Each row below is a small network's average activation on inputs in which a field has the value named, seen along a few directions.
Related values have similar rows: they may be neighbours, one step apart, or belong to one group.
In the rows, 500 means zero.
Random noise pushes rows far along 14 fixed directions. That doesn't count. These rows show it; they differ only by the noise:
436; 517; 484; 383; 435; 492; 535; 372; 473; 487; 395; 304; 407; 413; 587; 550; 802; 510; 538; 534; 589; 405; 480; 532; 553
537; 608; 701; 428; 447; 637; 658; 709; 776; 776; 374; 511; 594; 427; 714; 452; 450; 511; 396; 310; 280; 482; 625; 502; 297
605; 690; 705; 654; 486; 427; 399; 400; 317; 390; 617; 457; 647; 460; 582; 492; 636; 538; 536; 606; 583; 399; 464; 561; 692
588; 415; 686; 260; 535; 471; 559; 529; 488; 605; 482; 542; 381; 419; 493; 447; 497; 448; 346; 515; 519; 362; 442; 549; 531
445; 476; 484; 526; 572; 393; 493; 488; 436; 437; 686; 682; 435; 572; 449; 498; 318; 459; 456; 477; 440; 559; 432; 460; 620
250; 443; 678; 765; 231; 732; 484; 453; 395; 478; 364; 507; 579; 464; 433; 394; 275; 564; 323; 550; 499; 372; 484; 557; 412
167; 484; 422; 632; 435; 611; 437; 478; 560; 589; 363; 642; 356; 553; 483; 574; 577; 605; 387; 604; 368; 394; 450; 612; 325
526; 483; 580; 370; 435; 445; 559; 455; 483; 472; 474; 415; 724; 434; 512; 435; 322; 409; 724; 555; 710; 353; 610; 562; 339
354; 357; 514; 455; 432; 516; 541; 353; 421; 593; 497; 603; 438; 515; 418; 467; 397; 537; 469; 622; 532; 514; 335; 483; 511
448; 481; 689; 407; 418; 510; 671; 268; 336; 407; 504; 386; 521; 541; 558; 666; 430; 507; 522; 543; 446; 436; 347; 545; 449
324; 346; 702; 410; 395; 551; 468; 635; 548; 496; 536; 411; 460; 463; 545; 513; 261; 497; 425; 507; 554; 465; 388; 502; 409
623; 258; 625; 444; 571; 552; 484; 503; 697; 631; 483; 547; 526; 374; 608; 469; 377; 519; 344; 326; 482; 713; 487; 313; 481
673; 504; 489; 205; 482; 584; 627; 681; 365; 449; 303; 458; 492; 592; 387; 507; 404; 553; 794; 642; 699; 358; 567; 583; 577
540; 373; 596; 584; 471; 597; 429; 358; 410; 413; 348; 385; 532; 388; 467; 549; 624; 543; 399; 601; 578; 462; 455; 547; 421
284; 380; 515; 308; 425; 568; 591; 768; 595; 577; 511; 410; 307; 461; 452; 529; 426; 489; 311; 470; 416; 552; 301; 488; 399
489; 442; 646; 278; 454; 452; 588; 328; 471; 463; 479; 391; 554; 478; 629; 599; 449; 502; 653; 502; 643; 369; 478; 508; 475


DURE, 16 values:
medi: 291; 439; 476; 345; 509; 420; 478; 385; 580; 634; 586; 728; 435; 464; 497; 593; 679; 679; 341; 498; 648; 323; 239; 469; 545
nok: 377; 444; 357; 457; 432; 542; 531; 396; 616; 663; 459; 372; 381; 564; 581; 449; 553; 484; 619; 468; 443; 717; 504; 376; 522
tos: 442; 406; 561; 540; 387; 601; 533; 425; 365; 392; 491; 546; 464; 573; 458; 531; 293; 612; 404; 414; 556; 434; 439; 443; 664
litaf: 392; 426; 474; 356; 464; 400; 386; 503; 548; 335; 670; 538; 505; 514; 540; 537; 360; 560; 594; 333; 820; 326; 521; 360; 712
talim: 529; 482; 481; 512; 646; 373; 537; 446; 625; 469; 617; 364; 489; 363; 545; 567; 669; 312; 259; 333; 338; 629; 476; 521; 285
kapob: 257; 638; 524; 608; 331; 568; 524; 756; 590; 469; 559; 511; 494; 543; 496; 386; 172; 390; 410; 343; 366; 346; 637; 534; 395
boril: 550; 518; 493; 280; 584; 462; 666; 563; 471; 567; 589; 663; 475; 616; 475; 682; 440; 650; 487; 480; 455; 515; 278; 481; 539
pilo: 506; 401; 699; 600; 502; 550; 433; 619; 635; 610; 526; 520; 696; 448; 491; 494; 315; 477; 412; 558; 445; 528; 462; 549; 130
deta: 339; 698; 552; 535; 476; 386; 341; 632; 514; 337; 644; 466; 530; 531; 659; 566; 521; 531; 657; 483; 642; 290; 570; 568; 632
met: 688; 508; 310; 386; 537; 523; 515; 632; 606; 625; 389; 473; 544; 429; 432; 447; 699; 585; 524; 456; 598; 563; 531; 415; 540
vir: 652; 481; 465; 591; 572; 497; 463; 572; 549; 566; 529; 679; 527; 629; 515; 358; 190; 423; 679; 474; 410; 680; 691; 431; 584
zepi: 221; 477; 379; 680; 274; 713; 386; 545; 433; 562; 305; 635; 460; 646; 355; 432; 350; 726; 575; 673; 615; 335; 505; 554; 502
fusa: 561; 528; 538; 577; 536; 579; 439; 404; 621; 505; 451; 521; 672; 452; 653; 667; 591; 677; 472; 350; 499; 501; 493; 378; 455
piver: 515; 510; 475; 418; 568; 322; 414; 447; 366; 235; 696; 358; 453; 516; 462; 581; 553; 397; 527; 507; 664; 454; 452; 524; 644
lom: 476; 553; 528; 579; 574; 481; 398; 509; 652; 520; 503; 597; 392; 630; 654; 537; 464; 454; 544; 427; 337; 429; 709; 531; 421
bafi: 447; 530; 584; 425; 537; 471; 358; 556; 595; 532; 503; 411; 374; 493; 581; 537; 650; 479; 436; 517; 497; 351; 530; 605; 445
Each value of DURE is a pair of two hidden parts, and every pair occurs once (4 first parts, 4 second parts).
- fusa and vir share the first part; fusa and met share the second. Which value has the first part of met and the second part of vir? => tos
- lom and medi share the first part; lom and zepi share the second. Which value has the first part of zepi and the second part of medi? => boril
- nok and talim share the first part; nok and kapob share the second. Which value has the first part of kapob and the second part of talim? => deta

LEZUT, 9 values:
gud: 555; 407; 380; 464; 567; 341; 506; 308; 516; 376; 665; 426; 446; 461; 546; 474; 473; 343; 549; 325; 502; 667; 558; 305; 652
guzi: 758; 386; 859; 421; 649; 511; 435; 572; 441; 572; 505; 513; 184; 454; 576; 457; 522; 398; 190; 545; 257; 540; 440; 547; 681
voteb: 286; 518; 488; 513; 384; 437; 522; 524; 473; 658; 601; 531; 445; 517; 427; 368; 463; 474; 493; 611; 546; 527; 374; 535; 566
daf: 615; 466; 608; 477; 521; 584; 344; 738; 471; 358; 438; 548; 491; 499; 477; 507; 353; 552; 511; 512; 647; 343; 581; 517; 578
tepi: 476; 555; 645; 560; 446; 436; 514; 318; 461; 607; 559; 471; 583; 368; 561; 394; 700; 509; 403; 579; 550; 474; 399; 510; 557
rituv: 591; 374; 597; 524; 469; 549; 572; 447; 441; 360; 492; 453; 440; 549; 480; 519; 255; 445; 357; 297; 428; 527; 571; 438; 531
bov: 565; 545; 422; 599; 558; 579; 474; 731; 591; 341; 473; 453; 582; 583; 612; 610; 375; 569; 690; 383; 458; 696; 638; 420; 556
zoteb: 490; 614; 546; 920; 438; 600; 452; 439; 372; 416; 605; 615; 687; 516; 372; 424; 335; 521; 252; 425; 316; 577; 474; 467; 506
vuda: 646; 757; 446; 495; 516; 501; 618; 422; 376; 362; 428; 465; 618; 535; 496; 575; 748; 529; 572; 442; 541; 297; 626; 611; 538
LEZUT is arranged as a ring.
- Name the neighbours of daf, in listed order. => gud, guzi
- Name the neighbours of rituv, in listed order. => zoteb, vuda

BAPUG, 10 values:
rol: 582; 627; 459; 678; 551; 334; 396; 280; 367; 574; 591; 484; 492; 475; 417; 229; 738; 278; 542; 718; 504; 565; 600; 628; 573
dupos: 581; 330; 392; 540; 628; 733; 513; 457; 596; 563; 115; 503; 365; 585; 392; 750; 738; 609; 374; 607; 251; 583; 495; 643; 80
bam: 527; 298; 629; 546; 487; 635; 462; 431; 469; 244; 305; 238; 295; 635; 742; 713; 277; 519; 692; 418; 426; 685; 666; 442; 635
voko: 374; 591; 644; 502; 355; 593; 667; 720; 708; 718; 566; 383; 642; 579; 765; 441; 236; 548; 758; 440; 327; 824; 478; 359; 482
muze: 622; 539; 368; 847; 494; 507; 547; 538; 432; 237; 543; 400; 809; 397; 360; 406; 379; 348; 512; 386; 509; 733; 658; 446; 401
vure: 291; 435; 664; 604; 493; 310; 262; 315; 392; 479; 709; 453; 152; 423; 556; 387; 568; 274; 262; 639; 389; 392; 401; 582; 606
mib: 557; 484; 700; 349; 334; 575; 639; 467; 388; 596; 519; 490; 583; 381; 369; 451; 511; 636; 152; 440; 588; 294; 234; 443; 552
gulak: 515; 321; 511; 297; 396; 539; 730; 467; 479; 600; 567; 349; 584; 368; 346; 376; 292; 324; 410; 472; 467; 691; 313; 360; 363
gebog: 563; 694; 451; 294; 356; 502; 748; 518; 345; 413; 510; 429; 521; 579; 481; 464; 473; 537; 647; 320; 655; 272; 594; 449; 790
lilo: 584; 427; 359; 650; 720; 392; 267; 637; 584; 318; 562; 596; 404; 495; 534; 526; 494; 406; 488; 424; 488; 597; 693; 519; 532
BAPUG is arranged as 3 separate groups.
- Which other values are in the same group as lilo? Give them in the order they are listed. => bam, voko, muze
- Which other values are in the same group as mib? Give them in the order they are listed. => rol, dupos, gebog
